A small network was trained on invented records. Each row is its activation on one of them, seen along a few directions.
Here are examples, each followed by its value of one field, DEPOT.
Other fields move the rows too, some of them a lot.
  4 -10   7   8  -2  -6   1  -9   1  -9 -18   5  -5 -16   7   5  -5   0  -5  10 -10  -1   2
muro
 -2   1   1   1   2  -2   6   2   4   2 -10   0   3  -2  -2  -7  -1  -5  -4   2  -2   8   7
maz
  3   6  25 -12  -3   4   2 -15  11   8  11   1 -21   4  13   5  -3  -6  -5 -18   6  32 -22
dar
 14 -32  24  18  -5 -18  22   3  -6 -19 -12   2  -5 -14  -3   4  -1  15 -21  24 -31 -12  -4
savan
 11  -6  12  -6  -5   2  13   8   5   5  -5 -15  -8  -5   4   7   0  -7  -3   0   1   6  -6
dedu
 19 -12  17  12  -4  -6  17  -5  10  -9 -16 -14 -13 -11   9   3   4  -4 -17  19  -4   2 -10
mit
-10  10  -5  -4   4   1 -11  -5  -5   5  15   7   9  -4  -8  -5  -1  -4  17  -6  20  26  11
lifab
  0  17  -2 -25   4  -2  -6   9   4   0  18  -6   7  -2   6   4  -9  -6   9 -18  18  16  -5
runa
 5  2 -3 -6  1  2  0 11  3 11  1 -2 10  3 -3  1  2 -5  5 -4  2  4  5
radi
 -8  12 -10  -3  11   7 -11 -10 -25  -4  20   6   4  12  -1  -7 -10  -1   3   4   8  15  15
lifab
-11  22 -14 -17   2   2 -19   3   1   6   5   5   8  -2   4   7   5  -6  16  -9   8   4   5
muro
 28 -28  34  16 -20 -14  23 -10   6 -27 -19 -25 -23 -22  20   7  10  -1 -43  32  -8  -2 -29
mit
-19  12 -32 -18   8   1 -24   4  15  11   8   1  -2  14 -14  -9  -4  -2  15 -28  19  -5   9
fasag
-13  36 -26 -36  10   9 -25  11  10  12  26  12  28   7 -12  -2 -13  -2  20 -16  23   8  13
runa
  1 -15  11   4  -4  -2  -4 -25   5  -1  -4  18   0  11  11   8  -3  -7  -3  -2  -1   1   8
dar
-26  18 -40 -30  13   6 -26   6  17  18  16   3  -5  21  -7 -12  -5  -7  17 -30  30  -2  12
fasag
 11 -10   9  12  -2   0  18   5 -12  -6 -10  -4   2  -3  -4  -4   4  -2  -6   3 -14 -15   2
dedu
-27  34 -28 -21   6  27 -24   1  15  17  22   3  20  11  -2  -4  -4  -2  25 -16   8  11  14
pidum
  3 -34  11  15 -13 -16  19  -3  12 -12   5 -17 -52   8  12   4  -1   5 -17   2  10  -2 -46
suz
 19 -31  28  21  -3 -18  24   3   2 -14 -21  -3 -10 -16  -3  11   3   7 -16  18 -18  -8   1
savan
-14 -39  -9  20  -8 -14   6   0   9  -3   2   6 -33  10  -9  -7   2   5  -5   9  13 -19 -15
suz
 -5  -1   3  10 -16   6  -4  -5   1   0  -6   0   1  -3  10   4  -3   2   0   2  -6   1   4
pidum
 -2  11 -12 -12   7  16  -7  17  -5  16  15   9  18  10  -4   1   4   2  12  -3   2  -1  -3
radi
-12  22 -12 -13  11  10   0   7  -3  10   6  -4  10  10  -4  -6   4  -4   8 -16   7   9  10
maz

Which value of DEPOT does each new row have?
  2  22   0 -20  -1   9   4   1   3   3  11 -24 -10   3  11   0   5 -13 -12 -14  10  22 -18
maz
-10  14  -5  -1  -2  17  -7  -3   0   4  -4  -3   7   7  -1  -2  -1   5  15 -10  -3   3   8
pidum
 8 -5 -4  3 -1  2  8  1  3  3 -2  8 12  2 -3  7 -6  5 -2  9 -7 -4 -1
radi
  2  -9   9  15  -2  -6   2 -14 -22 -13  -7   4   2   0  -2  -7  -6  -7  -2   1   5  13  14
lifab
-13  47 -28 -42  21  19 -27  15   4  20  32  10  22  15 -13  -8 -13   3  24 -23  19  12  15
runa
  6  -4   1   6  -8   0   4  13 -10  -3  -1   4  13   0  -5   3   8  -1   2  -6  -7  -6  -3
radi
 -7  26 -14 -30  12   0  -7   0   7   5  16   3  17   2  -6  -6 -17  -6  11 -14  23   6  19
runa
-11  28 -22 -12  11  14 -19  -7   4  15   6   9   9   1   3   1  -7  -2  11  -9   5   1  13
muro
 -7 -34 -10  23  -6 -10   9  -6  12  -5  -8   0 -33  14 -12 -12  -4  14  -4   8   8 -22  -9
suz
 -6 -47  -6  30 -13 -14  12  -1   3 -16  -4   5 -33  10 -11  -8   1  17 -11  14  -1 -24 -20
suz
  4 -14  12  11  -2   5 -11 -10   2   1  -5  14   2   9  -3   9  -4   6   7  -6  -9   7  -1
dar
-10  16  -7  -1   3   1  -6  12  -3   8   3   1  12   4  -9  -4   9  -4  10  -9  -2   4   2
maz
  4  -3   8   5  -2  -4  11   5 -11  -5  -9   2   0  -1   0  -5  10   1  -8   8  -9  -2  -6
maz
-18  12 -29 -28  11   2 -21  10  23  15  18  -4 -14  11   2  -3  -6  -6  12 -27  26  11  -3
fasag
 19 -43  33  30 -12 -30  28  -2 -10 -25 -18  -3  -4 -19   0  10   8  10 -26  32 -29 -24  -6
savan
-19  48 -30 -45  20  13 -30   8  15  26  31   9  31   9 -13  -6 -13  -6  24 -26  34   7  24
runa
 20 -26  25  21  -3 -13  23   2  -9 -15 -14  -1  -5  -9  -1   2   9  11 -16  23 -25 -20  -4
savan
 16 -18  11  13  -5  -6  16  -1  -2  -4 -14  -1  10  -3   2   5   2   6  -6  16  -6 -17  -2
radi
-17 -14 -19  -1  -1 -10 -14   2   2   1   1   5 -10   8 -11  -5  -1  -1  -2 -12  10 -16  -5
fasag
 -3   7   3 -10   8  13 -16 -11  13  16   6  14   1  15  -1   1  -2  -1  18 -14   6  14   7
dar
 22 -41  30  35 -21 -25  31  -4 -11 -18 -27  -1  -5 -16   3   6   3   2 -23  30 -30 -25  -9
dedu
 -6  23   2 -32   1  20 -16 -16  18  17  29   8  -8  15  20   7  -5 -15  -4 -22  16  30 -12
dar
12  2 -4  2  4 10  4  1  4 15 -4  7 10  8  1  2 -5  5  3 10 -1 -7  2
radi
 11 -30  25  28  -9  -6   5 -21   0  -8 -15  13  -2  -1  -3   8  -5   1  -6   0 -17   2  -2
dar
